Each row below is a small network's average activation on inputs in which a field has the value named, seen along a few directions.
Related values have similar rows: they may be neighbours, one step apart, or belong to one group.
(in the rows, 500 means zero)
Strong random noise was added to every row along 4 fixed directions; ignore it. To show where, here is one row again and again, with new noise each time:
[465 537 437 552 633 571 485 461 533 532 490 525 512 487 438]
[650 606 446 480 547 489 530 513 450 592 518 528 532 433 451]
[443 586 474 723 478 578 428 453 522 378 437 361 577 485 548]
[325 634 599 704 492 617 503 447 375 332 307 346 413 394 699]
[629 529 393 448 487 534 463 452 618 519 543 489 651 586 389]
[338 488 359 796 740 602 381 453 632 504 544 505 568 501 369]


Field T:
t9: [409 429 547 495 737 369 529 685 390 643 556 624 341 307 455]
t5: [507 491 378 632 775 466 589 565 391 703 568 690 380 440 438]
t4: [331 521 571 490 508 621 573 378 426 396 314 460 420 553 574]
t13: [692 494 555 515 195 337 449 644 417 363 587 301 609 537 554]
t10: [488 483 540 388 507 362 647 602 348 612 526 655 331 487 510]
t3: [334 320 429 328 509 585 496 446 601 520 536 652 521 752 482]
t7: [297 513 410 975 746 585 299 466 747 446 541 424 612 460 421]
t8: [349 393 612 445 485 510 407 468 624 327 426 474 488 557 581]
t6: [670 604 463 557 392 491 483 432 546 435 529 367 642 509 486]
t2: [613 446 488 325 478 500 617 478 401 644 559 660 412 566 459]
t11: [462 389 445 590 650 451 373 536 663 663 629 570 494 396 342]
t1: [591 461 488 529 310 367 494 662 467 508 624 445 541 541 435]
t12: [400 419 534 595 499 527 392 422 599 466 543 494 537 372 537]
T is arranged as a line.
Question: Name the neighbours of t2, in listed order.
Answer: t5, t3
Question: Name the neighbours of t13, in listed order.
Answer: t9, t1
Question: Name the neighbours of t12, in listed order.
Answer: t11
Question: Name the neighbours of t7, in listed order.
Answer: t6

Field V:
v1: [510 577 516 266 728 575 593 442 526 614 442 659 410 469 429]
v10: [564 435 485 364 575 413 494 603 484 641 516 555 396 328 495]
v5: [415 585 602 607 234 593 508 448 427 286 340 253 517 594 725]
v12: [658 372 385 496 378 415 395 577 701 485 740 508 741 704 295]
v4: [314 430 495 832 649 474 388 611 458 471 574 458 465 409 556]
v3: [596 669 525 547 356 514 492 435 474 384 390 353 573 455 623]
v8: [404 453 540 265 564 626 584 387 469 537 457 640 391 628 529]
v2: [302 436 465 667 765 641 499 388 591 569 439 603 385 476 458]
v9: [413 576 532 872 389 407 479 602 354 330 497 335 505 457 633]
v13: [305 337 389 273 554 672 460 283 774 508 521 591 586 728 401]
v6: [363 340 441 586 764 432 449 591 531 658 619 715 378 378 337]
v11: [580 524 463 622 359 433 500 570 447 479 519 428 609 575 447]
v7: [551 543 489 610 546 499 403 459 602 417 514 398 614 437 390]
V is arranged as a line.
Question: Going along V from v10 by way of its neighbour v6, in what order are v5, v3, v11, v7 met?
Answer: v11, v5, v3, v7
Question: Name the neighbours of v13, in listed order.
Answer: v8, v2
